Here are a small network's activations along a few directions, averaged over the inputs that share one value of a field.
Related values have similar rows: they may be neighbours, one step apart, or belong to one group.
Random noise pushes rows far along 6 fixed directions. That doesn't count. These rows show it; they differ only by the noise:
172, 5, 453, -249, -13, -30, -311, 232, 109, -86, -48, 10, 45, -125, -78, 173, 132, 379, -373, -28, -136, 295
-230, 105, -86, 385, -317, -165, 65, -426, -198, 73, 151, 11, -39, -213, -263, 57, -111, -201, -216, 177, 191, 191
330, -36, -92, -68, 300, 7, 63, 216, 44, -43, 6, 8, -54, 132, -85, -192, 229, 70, -15, -268, -33, 145
-206, -106, 189, -402, -51, -50, -179, 163, 46, 66, -128, 126, -124, -125, -159, 312, -246, 82, -139, 269, -258, -211
-177, 115, 432, -255, 296, -39, -297, 285, 64, 39, -58, -16, 141, -261, -358, 148, -289, 375, 331, 225, -96, -62
-56, -423, 297, 228, -264, -34, 38, -179, 229, -12, -253, -166, 214, -431, 97, 406, 200, 16, -308, 334, 57, 386
271, -399, 150, 26, 162, -620, 194, 402, 361, 554, -316, -71, -147, -44, 250, 576, 233, 75, -460, -37, -229, 74
-240, -16, 54, 80, 62, 592, -95, -310, -103, -524, 39, -92, 357, -344, -406, -341, -92, 10, 576, 292, 246, 192


C, 20 values:
c5: -249, -69, 258, 19, -150, 63, 11, -293, 19, -218, -5, -151, 290, -118, 153, 82, -109, 7, 378, 130, 13, -110
c15: 173, -26, -141, -170, 142, -126, 153, 162, 166, 164, -448, -111, -58, 197, 281, 127, 190, 219, 148, -79, 80, 85
c14: 46, -606, 132, 6, -137, -12, 75, 70, 230, -28, -180, 50, -21, 13, 428, 237, 327, -94, -455, 150, -253, 37
c18: 60, -313, -508, 56, -410, -27, 294, -187, 48, 93, -12, 147, -171, -56, 280, 243, -57, -399, -558, -64, -133, 38
c2: 215, -3, 119, 11, 130, -197, 61, 242, 307, 292, -235, -198, -18, 160, 237, 282, 139, 151, 203, -23, -35, 52
c6: 78, -774, -416, 422, 205, 390, 412, -3, 247, -122, -354, -208, 356, -391, 318, -74, 222, -360, 643, 274, 151, -187
c3: 186, -144, 151, -505, -159, 377, -269, 70, 107, -412, -88, 215, -153, 375, 111, -338, 202, 129, -215, -260, -217, -133
c10: 96, 524, -134, -205, -273, 296, -369, -149, -206, -284, 219, 63, -13, 123, 105, -307, 83, 80, -499, -222, 114, 283
c4: -135, 138, -288, 338, -76, 375, 191, -359, -65, -42, 176, -156, 216, -94, 102, -308, -54, -455, 283, 183, 177, 24
c1: -7, 67, 212, 37, -12, -116, -173, 138, -99, -201, 280, 106, -94, 62, -182, -10, -34, 137, 70, 128, -66, -145
c9: 86, -50, -162, -14, -18, -175, 15, 193, -30, 84, -3, -159, -22, 92, 387, -2, 146, -184, -220, -251, -31, -91
c17: 177, 242, -266, -358, 40, 333, -228, 188, -190, -240, 142, 201, -273, 275, 31, -187, 21, 62, -415, -105, -143, 51
c16: -139, 197, 71, 351, -168, -8, -53, -101, -149, -244, 201, -66, 313, -217, -174, 53, -3, 43, 116, 124, 156, -69
c7: -17, 57, -148, 200, 6, -141, 38, -143, -208, 215, 95, -68, -187, 112, -209, -52, -25, 97, -268, 0, 202, 206
c11: 112, -9, 2, -184, 372, 463, 171, 11, 71, -175, -124, 133, 35, 159, -128, -295, -103, -64, 628, -138, 32, -20
c20: -277, 348, 572, 178, 40, -88, -206, -163, -13, 67, 70, -157, 332, -295, 10, 20, -292, 161, 433, 8, 118, 132
c12: -290, 308, 110, -101, -44, 472, -271, -400, -163, -299, 121, 15, 100, -32, -355, -345, 49, 256, 203, -31, 331, 360
c13: 167, -71, -163, 47, 463, -37, 384, 106, 35, -32, 119, 30, 1, 354, -76, -258, 54, -92, 684, -268, 41, -303
c8: 26, -178, -313, -64, 72, 190, 274, 111, -86, -135, 6, -114, 243, 35, 251, -295, 103, -226, 454, -112, 53, -337
c19: 125, -483, -257, 503, 8, -169, 448, -171, 295, 275, -289, -101, -42, -112, 131, 129, 136, -341, -68, 142, 46, -64
Each value of C is a pair of two hidden parts, and every pair occurs once (5 first parts, 4 second parts).
- c13 and c3 share the first part; c13 and c16 share the second. Which value has the first part of c16 and the second part of c3? => c6
- c18 and c17 share the first part; c18 and c19 share the second. Which value has the first part of c19 and the second part of c17? => c7
- c12 and c11 share the first part; c12 and c15 share the second. Which value has the first part of c15 and the second part of c11? => c2
- c9 and c8 share the first part; c9 and c14 share the second. Which value has the first part of c14 and the second part of c8? => c1
